A small network was shown many inputs. Here are its activations along a few directions, one row for each input.
Each table varies a few parts of the input and shows all the possible inputs, shuffled.
Descriptions start from the smaller parts, as in this example, which fits no table here: one of 5 places around a ring, together with either a single point or one of 9 places along a line or (one of 3 separate values, together with one of 6 places along a line).
Shared parts are said once, and a part with two or three values counts as separate values.
In the rows, zero is written as 128.

Other details of the inputs vary at random and push rows far along two fixed directions, the same in every table; ignore that.

Table:
row 1: 155 108 122 98 148 162 68 193 153 153 103 97 129 101 92
row 2: 133 129 205 119 118 158 136 113 148 192 163 108 105 136 139
row 3: 119 142 86 129 134 142 107 141 137 92 93 117 124 131 92
row 4: 146 122 103 146 152 91 119 141 95 123 132 164 186 122 193
row 5: 103 123 167 110 86 179 183 67 150 119 160 96 57 158 95
row 6: 123 125 100 143 153 114 172 117 111 111 155 152 141 129 187
row 7: 144 135 104 133 122 111 81 153 125 122 81 128 151 126 103
row 8: 120 114 157 99 134 216 165 119 178 149 162 77 64 137 101
row 9: 122 122 147 137 132 81 161 104 87 146 169 169 165 127 196
row 10: 121 113 105 112 141 118 126 159 123 134 139 125 137 95 119
row 11: 117 130 86 148 123 123 165 94 111 66 131 141 120 151 152
row 12: 118 151 107 164 117 96 175 80 106 97 131 157 139 157 166
row 13: 146 121 120 111 153 137 79 195 152 177 96 107 141 95 88
row 14: 117 132 129 159 145 89 170 113 103 147 156 163 143 119 190
row 15: 117 146 117 152 154 108 165 111 109 131 149 156 168 138 200
row 16: 141 141 156 164 211 72 164 122 136 110 121 192 145 114 168
row 17: 110 131 202 121 115 185 196 86 167 181 185 97 58 144 133
row 18: 132 138 142 163 101 85 126 92 94 115 132 162 150 153 175
row 19: 131 145 90 132 128 126 89 149 128 98 87 127 141 132 106
row 20: 109 119 133 123 136 111 177 111 113 140 164 147 121 112 152
row 21: 145 119 88 123 122 127 84 158 124 86 89 125 131 126 104
row 22: 145 108 145 94 95 149 55 168 141 136 87 96 111 113 51
row 23: 147 119 120 118 99 102 65 146 106 112 107 129 163 126 114
row 24: 112 129 100 145 111 73 158 94 81 85 135 171 143 131 157
row 25: 97 116 175 103 121 185 207 88 158 161 186 95 59 133 113
row 26: 98 122 88 141 147 99 196 109 101 109 169 150 138 112 166
row 27: 127 122 186 106 68 179 137 83 151 133 155 84 90 161 105
row 28: 139 105 95 107 147 102 77 194 115 144 114 128 163 77 106
row 29: 102 141 140 118 149 184 180 108 162 147 158 99 93 140 129
row 30: 136 137 150 138 139 117 140 121 126 169 146 138 156 137 167
row 31: 100 127 177 121 129 188 203 91 168 170 179 93 51 134 117
row 32: 132 129 93 131 164 110 123 175 130 149 110 134 145 100 120
row 33: 138 149 141 153 105 105 125 91 111 121 123 145 158 163 159
row 34: 127 134 74 135 136 120 107 156 131 103 81 123 126 117 77
row 35: 109 143 129 131 150 142 170 113 135 137 155 131 132 137 165
row 36: 119 117 74 123 118 112 110 147 115 85 108 124 127 110 87
row 37: 114 130 111 139 98 102 156 90 102 85 145 142 133 142 147
row 38: 130 121 51 139 143 89 74 191 109 96 62 142 132 82 66
row 39: 133 152 134 144 112 113 112 94 109 107 123 147 166 167 171
row 40: 141 126 114 135 114 106 72 159 118 123 86 132 133 113 100
row 41: 123 132 185 120 83 182 143 94 163 144 140 91 57 152 88
row 42: 121 127 57 135 179 101 121 185 124 134 99 139 150 82 104
row 43: 152 113 148 100 95 127 48 160 122 138 95 115 135 120 77
row 44: 149 130 171 89 138 185 60 175 173 188 113 82 130 125 91
row 45: 144 133 128 149 103 111 121 91 101 91 131 150 158 168 181
row 46: 151 100 188 67 109 191 58 178 175 196 134 64 108 108 58
row 47: 132 108 111 114 147 98 102 176 111 151 120 142 151 84 122
row 48: 143 150 225 140 143 156 156 71 183 105 119 129 76 169 110
row 49: 141 140 112 118 121 139 57 161 136 117 79 114 147 129 95
row 50: 128 135 111 164 110 101 163 72 91 72 142 163 155 166 206
Description of these inputs: one of 2 separate values, together with either a single point or (one of 4 places along a line, together with one of 6 places around a ring).
Changing only the choice among 2 separate values turns row 20 into row 24. The same change can be made to row 46. Which row results? -> row 23
Changing only the choice among 2 separate values turns row 28 into row 27. The same change can be made to row 44. Which row results? -> row 39
Which other rows does row 47 become when the place on the line of 4 takes its other values? List them by row number. -> row 9, row 20, row 25
Which other rows does row 45 become when the place on the line of 4 takes its other values? List them by row number. -> row 11, row 21, row 50
Start at row 35 and move only the place on the ring of 6, one step at a time. The first step leads to row 6. Which rows follow, in order? -> row 10, row 20, row 17, row 32
Which other rows does row 19 become when the choice among 2 separate values takes its other values? List them by row number. -> row 35

Table:
row 51: 105 67 126 77 100 143 150 172 129 175 166 87 59 61 52
row 52: 126 137 172 112 66 205 168 61 169 102 140 73 64 192 92
row 53: 135 117 160 96 191 157 113 179 172 161 114 120 118 81 92
row 54: 125 134 149 116 120 194 188 95 176 137 165 84 82 154 122
row 55: 129 141 212 120 95 177 156 54 159 93 145 112 71 183 116
row 56: 163 113 111 119 185 108 55 234 129 181 79 144 169 71 105
row 57: 170 118 101 129 162 99 35 223 131 150 70 135 159 86 107
row 58: 103 150 175 146 102 179 182 62 165 133 155 99 62 168 111
row 59: 123 135 211 117 142 183 182 80 181 137 176 111 72 156 140
row 60: 141 112 80 99 87 134 17 186 108 90 71 112 144 117 71
row 61: 109 129 57 177 113 67 154 83 51 69 161 183 189 134 219
row 62: 133 105 102 82 156 162 63 220 134 179 117 96 141 77 88
row 63: 113 138 82 159 173 21 165 124 55 140 159 209 222 105 235
row 64: 102 163 70 183 117 57 165 81 72 51 98 187 152 153 172
row 65: 127 131 212 127 123 175 171 57 172 121 165 103 71 169 124
row 66: 141 134 146 174 118 94 151 81 102 118 135 159 151 154 192
row 67: 138 111 96 90 123 161 52 207 138 145 105 85 138 86 86
row 68: 119 131 230 98 83 183 165 70 168 188 194 83 87 179 142
row 69: 118 136 123 152 109 139 205 60 128 93 159 128 118 170 155
row 70: 111 136 42 166 196 63 209 118 78 108 149 197 187 110 214
row 71: 130 137 67 132 171 109 65 220 139 129 65 130 134 72 67
row 72: 122 140 156 134 61 97 139 56 95 101 139 146 153 180 164
row 73: 154 115 132 103 103 123 32 178 138 150 92 97 151 106 60
row 74: 146 145 84 188 118 21 125 96 52 66 95 206 195 157 215
row 75: 118 127 105 104 186 150 91 203 159 182 87 115 111 77 59
Describe the family of inputs behind these rows. -> either a single point or (one of 4 places along a line, together with one of 6 places around a ring)
Which other rows does row 66 become when the place on the line of 4 takes its other values? List them by row number. -> row 56, row 57, row 74
Which other rows does row 57 become when the place on the ring of 6 takes its other values? List them by row number. -> row 54, row 59, row 67, row 68, row 71
